A small network was shown many inputs. Here are its activations along a few directions, one row for each input.
Each table varies a few parts of the input and shows all the possible inputs, shuffled.
A made-up example of a description, with smaller parts first: one of 8 places around a ring, together with either a single point or one of 11 places around a ring or (one of 3 separate values, together with one of 6 places along a line).
Shared parts are said once, and a part with two or three values counts as separate values.
(in the rows, 128 means zero)

Other details of the inputs vary at random and push rows far along two fixed directions, the same in every table; ignore that.

Table:
r1: [ 98 165 203 160 140  62 130 124 113 100 113 129 127 157]
r2: [119 161  95 135 114 205 152 157 141 163 175 145 132 108]
r3: [170  72  62  82 104 161 120 102 102 145  95 116 132 115]
r4: [138 100 126 110 109  95 119 113 110 109  98 122 141 123]
r5: [ 92 159 198 157 125  67 140 117 106 117 112 141 128 171]
r6: [135 163  90 139 123 191 148 167 149 139 168 129 146  88]
r7: [125 113 133 121 108 104 134 103 102 114  88 125 134 133]
r8: [110 195 168 169 149 139 143 190 161 143 204 141 137 128]
r9: [115 140 189 136 137  74 114 111 108 130 115 130 116 168]
r10: [138 160  85 138 125 210 151 158 138 162 163 133 132 109]
r11: [156  52  39  89 131 174 115  83 146 108  70 102 127 103]
r12: [129 107 135 108 113  97 112 114 110 109 101 128 131 119]
r13: [131  82 104 129 149  97 128  93 146  90  86 114 111 148]
r14: [100 189 138 164 119 156 162 177 157 136 197 145 154 113]
r15: [120 129 192 132 140  61 102 124 120 125 127 126 118 154]
r16: [139  99 137 110 116  90 113 120 114 117 110 121 135 131]
r17: [147  98 147 109 133  93  98 111 114 134 113 121 116 140]
r18: [112 137 208 144 140  50 118 120 109 126 135 137 122 180]
r19: [150 106 149 116 141  92 105 110 101 130 105 120 115 150]
r20: [101 158 207 149 135  54 116 128 124 107 124 133 128 153]
r21: [ 86 202 161 168 126 145 156 178 156 132 200 153 143 116]
r22: [136 102 135 107 124 105 106 124 116 131 126 127 123 125]
r23: [177  77  54  83 111 161 110 114 111 122  84 107 136  85]
r24: [124 169 102 140 119 202 151 157 146 165 172 139 131 113]
r25: [119 176 101 143 118 202 157 159 147 163 165 141 134 107]
r26: [122 159  89 140 109 192 162 162 150 143 173 136 151  94]
r27: [145 149 102 135 140 182 133 176 153 161 188 130 135 103]
r28: [126  82  89 121 137 137 132 100 149 102  99 116 137 131]
r29: [181  56  62  78 109 152 107 110 111 145 108 114 131 106]
r30: [ 86 138 181 166 169  61 131 112 156  84 120 134  99 172]
r31: [106 181 164 164 139 137 147 186 160 156 218 147 141 134]
r32: [122 167  97 139 116 193 153 159 154 145 167 134 141  92]
r33: [149  99  62 131 161 162 134 118 163 109 108 110 108 119]
r34: [140 109 161 113 134  85 102 106 107 133 109 124 114 152]
r35: [114 147 151 134 129 127 130 135 121 144 152 141 123 143]
r36: [ 86 158 205 150 127  64 131 112 101 114 106 144 118 167]
r37: [155  77  53  80  93 166 123 100 106 120  81 116 133  82]
r38: [134 144 111 129 131 178 132 168 151 165 197 143 130 109]
r39: [124  99 129 135 160  88 119  91 150  90  83 113  99 153]
r40: [122  94  73 119 138 171 133 113 159 111 119 123 130 111]
r41: [170  64  60  71 102 156 105 114 114 129  99 115 130  86]
r42: [142 111 135 110 123 108 107 125 124 125 115 119 126 122]
r43: [128 119  98 112 105 156 137 117 114 128 109 131 130 105]
r44: [128 131 144 123 131 126 121 135 123 147 154 139 121 137]
r45: [ 88 185 146 190 176 161 159 167 192 121 190 137 134 142]
r46: [124 155 161 145 145 118 129 138 119 141 143 131 123 153]
r47: [124 123 151 121 117  86 114 108 112 104  93 121 131 127]
r48: [130 115 132 115 113 110 123  98 105 116  79 120 124 127]
r49: [145 110  82 110 103 169 138 119 113 146 116 127 134 119]
r50: [131 128 190 139 153  64 104 125 112 125 127 126 116 162]
r51: [132 124 136 125 125 111 126 105  96 122  80 122 121 141]
r52: [136 116 131 121 123 109 124 102  98 112  76 117 125 130]
Each input here is: one of 4 places along a line, together with either one of 2 separate values or one of 11 places around a ring.
The inputs of r52 and r7 match in every part but the place on the line of 4. If r1 is changed in the same way as r52 into r7, which row does it become? -> r26
The inputs of r34 and r18 match in every part but the place on the line of 4. If r11 is changed in the same way as r34 into r18, which row does it become? -> r28
Which other rows agree with r12 in the place on the line of 4? List them by row number. -> r2, r21, r22, r30, r35, r36, r37, r38, r40, r41, r43, r44
A walk changes only the place on the line of 4. It starts at r51 and steps to r25. List the rest of the walk in order. -> r36, r5
Which other rows does r33 become when the choice among 2 separate values takes its other values? List them by row number. -> r45

Table:
r53: [148  90  36  71  81 190 118 148 143 142 152 135 133  46]
r54: [188 116  59  92 129 212 102 144 121 151 114 104 144  56]
r55: [103 134 234 137 158  55  91 111 111 135 138 136 116 190]
r56: [101  78 112 127 137  90 127  43 117  72  21 105  99 157]
r57: [117 113 173  99 108  93 102  73  72 114  55 127 128 149]
r58: [166  70  32  86  87 186 142  92  70 137  70 125 139 105]
r59: [113 137 152 170 185  69 111 109 152  64  72 107 106 156]
r60: [107  63 132 122 142  54 123  66 157  46  65 114 125 138]
r61: [182  40  27  66  70 157 115 110 118 131  88 104 162  77]
r62: [120 223 149 164 140 168 141 204 159 158 207 143 110  87]
r63: [145 122  50  82  78 219 140 120 111 161 114 144 113  72]
r64: [119  90 177  95 113  59  86  99  99  91  90 124 149 129]
r65: [127 171 231 169 143  21 120 129 105 113 105 106 128 172]
r66: [149  82 149 112 143  80 119 103  90 126 114 124 117 184]
r67: [112 196 165 174 147 154 160 184 174 193 237 149 138 161]
r68: [103 175 123 167 120 168 176 203 160 137 236 157 168 112]
r69: [165  92  54  80 113 195 109 132 134 175 159 134  94  97]
r70: [ 82 165 126 194 193 182 162 167 221 141 209 144 109 153]
r71: [ 90 231 160 179 111 178 187 178 154 175 201 156 152 144]
r72: [122 171 220 175 163  31 127 143  90  99 114 123 128 174]
Describe the family of inputs behind these rows. -> one of 4 separate values, together with either a single point or one of 4 places along a line
The inputs of r69 and r62 match in every part but the choice among 4 separate values. If r67 is changed in the same way as r69 into r62, which row does it become? -> r65
Which other rows does r56 become when the choice among 4 separate values takes its other values? List them by row number. -> r59, r60, r70

Table:
r73: [151 147  79 134 149 192 133 182 184 142 191 121 134  76]
r74: [ 99 161  82 146 115 212 175 147 156 149 168 147 137 112]
r75: [172  35  85  70 118 122  96  81  98 149  83 117 113 141]
r76: [100 126 195 141 143  43 111 132 150  93 147 131 131 144]
r77: [141 128 179 137 163  87 108 120 113 149 124 125 102 178]
r78: [107 148  82 141 115 187 162 167 177 122 177 135 154  88]
r79: [158  70  62  96 114 136 116  74 109  86  22  97 125 101]
r80: [142 155  81 147 143 186 144 179 176 126 180 126 142  82]
r81: [122 133 138 134 142 136 125 156 153 152 192 141 131 138]
r82: [ 95 172 210 169 158  69 130 108 111 121 105 135  98 195]
r83: [121 180  83 156 135 222 170 152 151 148 154 136 123 112]
r84: [141 151 137 144 162 146 122 164 149 155 177 127 122 135]
r85: [ 68 148 198 163 126  51 140 103 132  75  98 136 136 163]
r86: [ 79 183 199 181 152  81 149 115 125  92  99 133 119 165]
r87: [ 97 124 189 146 136  39 119 126 139  79 130 135 135 146]
r88: [173  88 125  41  27 106  93 112  18 165  84 132 160  82]
r89: [152  48  66  77 103 137 115  62  91 129  51 119 110 134]
r90: [120 130 136 134 140 133 123 160 165 135 190 137 135 123]
r91: [190  43  73  73 136 124  80  98 113 115  67  92 116 105]
r92: [ 90 140 222 154 146  48 123 107 111 135 137 144 111 201]
r93: [149 159  81 142 145 221 148 158 148 184 178 130 114 125]
r94: [121 170 110 157 139 164 152 160 166 113 155 125 142 104]
r95: [205 100 100  45  45 138  90 116  18 168  71 115 151  72]
r96: [ 81 133 157 145 120  92 148  94 120  91  90 136 133 150]
The inputs of r85 and r79 match in every part but one. If r89 is changed in the same way as r85 into r79, which row does it become? -> r82
Describe the family of inputs behind these rows. -> one of 2 separate values, together with either a single point or one of 11 places around a ring
Which other rows does r78 become when the choice among 2 separate values takes its other values? List them by row number. -> r94
